[[-29  13 -13   6]
 [ 18   8  37  -8]] gives 37, -29

[  2 -42 -19  43  16 -16] gives 43, -42

[ 28 -31 -34 -37] gives 28, -37

[-26  22   7 -16 -38] gives 22, -38

[[-23 -18 -22  21 -14 -10]
 [ 11  17  31 -34 -33  27]
 [-30 -19 -31  -4 -27 -29]] gives 31, -34

[[ -1 -38   6   2   1]
 [ -8  10  -5  -2   0]
 [  5   1   8   6   1]] gives 10, -38

[[ 15 -16 -15  -2]
 [-36 -14 -22  11]] gives 15, -36
---
[ 0.492  1.326  0.362  0.223 -1.833  1.213] out 1.213
[-0.03  0.09  0.17  0.04 -0.11 -0.04  0.07] out 0.07
[ 17.67 -12.67  -8.25  -5.55] out -5.55
[-10.77  -6.07  17.12  19.61   3.83  -0.54] out -0.54
[ 120.230 -143.974 -169.745  -47.841] out -47.841
[ 12.21  -0.96  -6.49 -10.85   8.66  13.59   7.47] out 7.47
[ -40.082 -115.576  138.560  -87.095 -131.659  -68.550] out -68.550
[ -88.36  -24.38  128.10 -148.95   -3.31  -70.60] out -70.60
[  4.3  12.2 -12.5   3.1   6.1] out 6.1
[13.73 12.27  2.37 -9.80] out -9.80
---
Input:
array([[ 29,  22,   7, -20, -22,  30,  21],
       [ 34,  27,   3, -17, -21,  36,  32]])
Output: 36

Input:
array([[-33,   8, -14, -14, -33, -38],
       [-34,   6, -33,  25, -37,  -4],
       [-32,   1, -25,   5, -32, -36]])
Output: -37

Input:
array([[ -7,  -7,  40,   1,   0,   2,   6],
       [ -6,   2,  -3, -11, -18,   4,   9]])
Output: 4

Input:
array([[-15,   3,  -3,  -7,   3,  -5, -15],
       [-28,  -6, -10,  38,  -1,  -2,  23]])
Output: -2

Input:
array([[ 38,  26,  37, -31],
       [ 14, -13,  31,  17],
       [-25,  22,  38, -10]])
Output: 31

Input:
array([[-18, -26, -43,  -4,  39, -13, -25],
       [  0,  11,  13,  32,  23, -17, -28],
       [ 11,  17,  24,  35,  10, -16, -21]])
Output: -17

Input:
array([[ 24,  14,  12, -17,   9,   4],
       [ 37,  27,   2,  -8,  -5, -12]])
Output: -5
---
[[ 12 -35  26   2]
 [-29  14  30  30]]
30

[[  4   7   8   4   0  -2  10]
 [ 36   9  25   5   0   1 -44]
 [  6   8   2  -4   2   4  -7]]
-44

[[ 29  14   9 -17   5   2  10]
 [-10  37  -4  12   3 -16   9]]
9

[[  3   6  -6  -7   3  -6  -5]
 [ -6   0   3  -6   9  -4   2]
 [  3   6 -32  -3   8  -6  -2]]
2

[[ 40 -22   2  14  -5  36 -40]
 [-13  26  23 -20 -17  -7  16]
 [ -5  25  27 -14 -14  -1   7]]
16

[[ 17  11 -15   9 -24   3]
 [-32  32 -29  24 -31  34]
 [ -6  32 -27  18 -25  12]]
34

[[ -4 -10  10  14 -17   7  15]
 [ 14 -33  -8  18 -22   8  15]]
15

[[ 13  18  36 -36  27]
 [  1  -2  34 -36  31]
 [ 17  29 -17  29 -11]]
31

[[ -7 -12 -32 -42 -28  11]
 [-39 -39 -44 -22  -4   0]
 [-27 -33 -42 -33 -11   8]]
0
---
[102 210 131  34 115 110]: 110

[ 18 233 147  69]: 147

[ -84  532 -642 -350]: -84

[ 28   0  45 -27 -24  11  29]: 0

[20 16 28 25 89]: 25

[[-289  553  397 -430]
 [ 222 -717 -680  381]]: -430

[85 88  5 37 42 95]: 42
---
827  929  833  104  614 gives 833, 929

918  433  841  608  415  254   67 gives 608, 918

48  49  48  48  48  48  49
41  48  32  11  44  42  27
56  52  42  50  79  69  42
gives 11, 79

4  1  2  2  6  4  7 gives 2, 7

  4  -39  -15   10   36
 49  -41    8  -34   -8
-23  -49   -6  -21   32
gives 8, 49

240  833  154  317  629 gives 154, 833

140   99  141   34  193 gives 141, 193

212  204   21   71  216  166  175 gives 71, 216

-24   29    7   -6   34   41  -34 gives -6, 41

101  132   79  215   76
185  126   47   99   50
 98   94  203   58   69
gives 47, 215
---
[[ 26  -2 -30 -11 -40  18  24]
 [ 29 -20 -24 -11  -7  17  23]
 [ 27 -35 -25 -12  12  19  25]] | -40

[[-25 -22 -19 -29  18]
 [-26 -24 -20 -31  18]
 [ 28  26  18  33 -19]] | -19

[[30  1 31 31 30  0  0]
 [27 -3 27 29 28 -3 -3]
 [28  2 29 30 29  1  2]] | 30

[[-35  -7   7   0 -36]
 [-39  -4   7  -1 -36]
 [-29  -1   5  -1 -29]] | 7

[[ -2  -6  -5  11  -3  14]
 [-17 -10   7  18  15 -36]
 [  5   2   0  -8   0  -6]] | 11

[[  0   5 -15   2  13  -1]
 [ 10  16 -42  14  38  13]
 [ -1   1  -3  -2   2  -3]] | 2
---
[-0.07 -0.17  0.04  0.01  0.11] >> 0.04
[ 0.953 -0.495  1.384 -1.191  0.295] >> 1.384
[ 17.42 -15.44   0.28   1.66   4.39] >> 0.28
[ 12.5  -5.0  -9.2 -13.6  -2.3] >> -9.2
[ 17.935  10.739  -2.252 -15.042  -1.579] >> -2.252
[-1.511 -0.317  0.578  1.138  1.319] >> 0.578
[  50.72  -93.10 -180.18  141.56 -121.92] >> -180.18
---
[-11  11 -33 -18  -5  -1  39] => -11, 39

[  0  -6   6 -42 -38] => 0, -38

[[-4 -7 -2 -6  3]
 [13 11 39 39 41]] => -4, 41

[-17 -10  -8  39  -5] => -17, -5

[[  1 -17   5   9  -4   7 -14]
 [  0 -34 -19  20  11 -18 -25]
 [  1  12   5  -7  -1 -10  27]] => 1, 27

[[ 38  39  40 -13  -1 -21  39]
 [-34  35 -15 -32  13  15 -16]] => 38, -16

[-27 -31 -37 -29 -16   6 -36] => -27, -36

[[ -2   1  -4  21  -4]
 [ 32 -19 -20 -14  -9]
 [-22  15  10  10  18]] => -2, 18
---
(-8.2, 1.2, -17.1, -7.8, 17.6, 14.2) ans = 14.2
(-8.086, -6.281, -9.781, 9.060) ans = 9.060
(0.15, 0.05, 0.02, 0.04, -0.11) ans = -0.11
(13.9, -7.8, 13.1, -8.1, 14.7, -19.8, 16.2) ans = 16.2
(0.106, -0.178, 0.043, 0.092) ans = 0.092
(-4.387, 1.158, -2.047, 2.496, -13.083, 19.247, 10.365) ans = 10.365
(-0.11, -0.09, 0.16, -0.08, -0.14, -0.12, 0.14) ans = 0.14
(0.175, 0.034, 0.107, -0.071, 0.019, -0.134, 0.041) ans = 0.041
(-0.3, 1.6, 0.4, 0.2, -0.5, -0.5, -1.4) ans = -1.4
(-130.5, -165.9, 114.3, -143.6) ans = -143.6
---
[-1, 27, -31, 19] -> 27, 19

[[-4, 44, 11, -33],
 [14, -33, -16, -5],
 [-23, -36, -16, -19]] -> 44, 14

[-7, 43, 16, 0] -> 43, 16

[[-12, 14, 1, 19],
 [37, 40, -14, 38]] -> 40, 38

[[32, 12, -9, -2, -6, 16],
 [-2, -1, 13, 12, 3, -3],
 [-36, 8, 5, -5, -3, 14]] -> 32, 16

[-15, 1, -12, -37, -20, 13] -> 13, 1
